Each row below is a small network's average activation on inputs in which a field has the value named, seen along a few directions.
Values that are neighbours, or in one group, have similar rows; names and order tell nothing.
Random noise pushes rows far along 5 fixed directions. That doesn't count. These rows show it; they differ only by the noise:
[ 219  155 -212   80   86 -160   14   61    2 -109   62   28   27   58
   63]
[-291  313 -163  293  190  -81   49   13  150   23 -301  211   27 -196
  175]
[ 362  103  -86  -23  383 -132   50 -201 -180  168  -68  188   45  -31
 -398]
[-337   -8  138   48  295  202   19 -258 -417  712 -542  284   11 -354
 -579]
[ 620  -98 -245 -217   38 -329   18   88 -533 -113  453 -319  -54  269
  -73]
[ 185   41 -226   88 -421   70   35  327   92 -196   53 -176   30  189
  257]
[ 399   29 -102   16 -145  144   37   68   98   28  -77   75   92  125
 -215]


Field SAMEV:
bofaf: [ 188 -188  209  -23 -313  335  162  -48  121 -207  113  -54   77  137
  -12]
ral: [ 435 -280  222 -314  -99  280  744   49 -332 -114 -568 -183 -116  200
 -343]
bik: [ -14  182   81  101  -41  -71   72  -35   87 -286  166 -252   53   -2
  234]
dabus: [-183  122 -127  206 -144    6  411  -26 -122   20 -517 -503  -89 -105
  197]
tova: [-517 -131  123   61  272  -14 -439 -282  151  100  491  347  127 -149
  114]
gutam: [-498   57  214  259   81  -87  342 -107  -47 -282 -435    2  -61 -201
  456]
toge: [-307 -152   37 -132  -78  -39   17  113  -73   74  156   84   61  -71
  175]
zuda: [-344 -272  181  -60 -520  619 -334  387  300  375 -371  215   25   43
 -332]
gud: [ 323 -117  -65  -13 -157  262  628  104   67  -58 -224  -78   51  166
    1]
lun: [ 247  227   36  -76  230 -236  563 -160 -211 -150 -621 -312 -191 -101
 -134]
dusev: [ 650  156   33   -8 -101  125   45  103  774 -191  -69    7  -50  191
  -97]
noze: [-551  291 -136  228   12  -23 -363   41  477  137  -95  467  -12 -185
  251]
zige: [ 286  163  135  123 -186  -15  183   23  479 -593 -187 -145  102  128
  168]
zave: [ 135 -258  -31 -312  135  145 -332 -164 -246  512  213  138  -22  -48
 -461]
kub: [-106  131  -26  119   34 -318  891 -149 -386 -227 -335 -743 -184   15
  335]
A value of SAMEV combines one of 3 hidden first parts with one of 5 second parts; all combinations occur once.
Question: Changing only the second part turns gutam into ral. tova has the same second part as gutam; what does that change turn tova into?
Answer: gud
Question: Changing only the second part turns zuda into zige. noze has the same second part as zuda; what does that change turn noze into?
Answer: bik

Field GASI:
pader: [  43  314  250  170 -317  -63  654  117  -85 -421 -663 -607 -156    7
  258]
kaz: [ 906 -398   -1 -401    4  146  174   -4  -61  -77  420  338  143  361
 -551]
poret: [-314 -347  150  -84  427  150 -211 -343 -104  207  373   96  105 -173
 -214]
gifa: [-283  370 -209   -3  449 -507 -183  -23 -319   70    6 -347 -311 -244
  246]
kol: [-118 -157 -430  -68   -7  -74 -291  182  -50  269  404   13 -228  144
  209]
lik: [-104  -86 -243  -70 -241 -330 -162  629   72 -717  630  -26 -130  379
  940]
zupoz: [-240 -324 -236   64 -120  110  547  -13 -499  185 -288 -123  -50  -38
  295]
foz: [-712  -74  399 -107 -139   22    8   13 -234  -22  -31   46   74 -354
  279]
zazum: [ 300  131  123   20  245 -190  -51 -132 -410  247 -588 -114  -46 -186
 -500]
tuvi: [ -82  486  212  295   -5  305  464 -399  583   39 -554  -72   88 -143
   19]
bilam: [  21  498 -404  338  375 -437 -602  -52  799 -217  639  176  170   -1
  250]
pevi: [-288  140  -37  158  551 -466   25 -113  324 -637  384  103   67  -50
  601]
fuza: [-743  354 -530  137  407 -398 -309 -118 -278  148  -67  410  -13 -310
  198]
nuvap: [ -48 -185  615   47  -81  462 -218 -501  -79  529 -380  101  -11 -176
 -795]
kam: [ -84  234    3  171  249 -130  311  294  -89  248 -579  279  -30 -188
 -111]
A value of GASI combines one of 3 hidden first parts with one of 5 second parts; all combinations occur once.
Question: Changing only the second part turns kaz into nuvap. zupoz has the same second part as kaz; what does that change turn zupoz into?
Answer: tuvi
Question: Changing only the second part turns pevi into gifa. poret has the same second part as pevi; what does that change turn poret into?
Answer: bilam
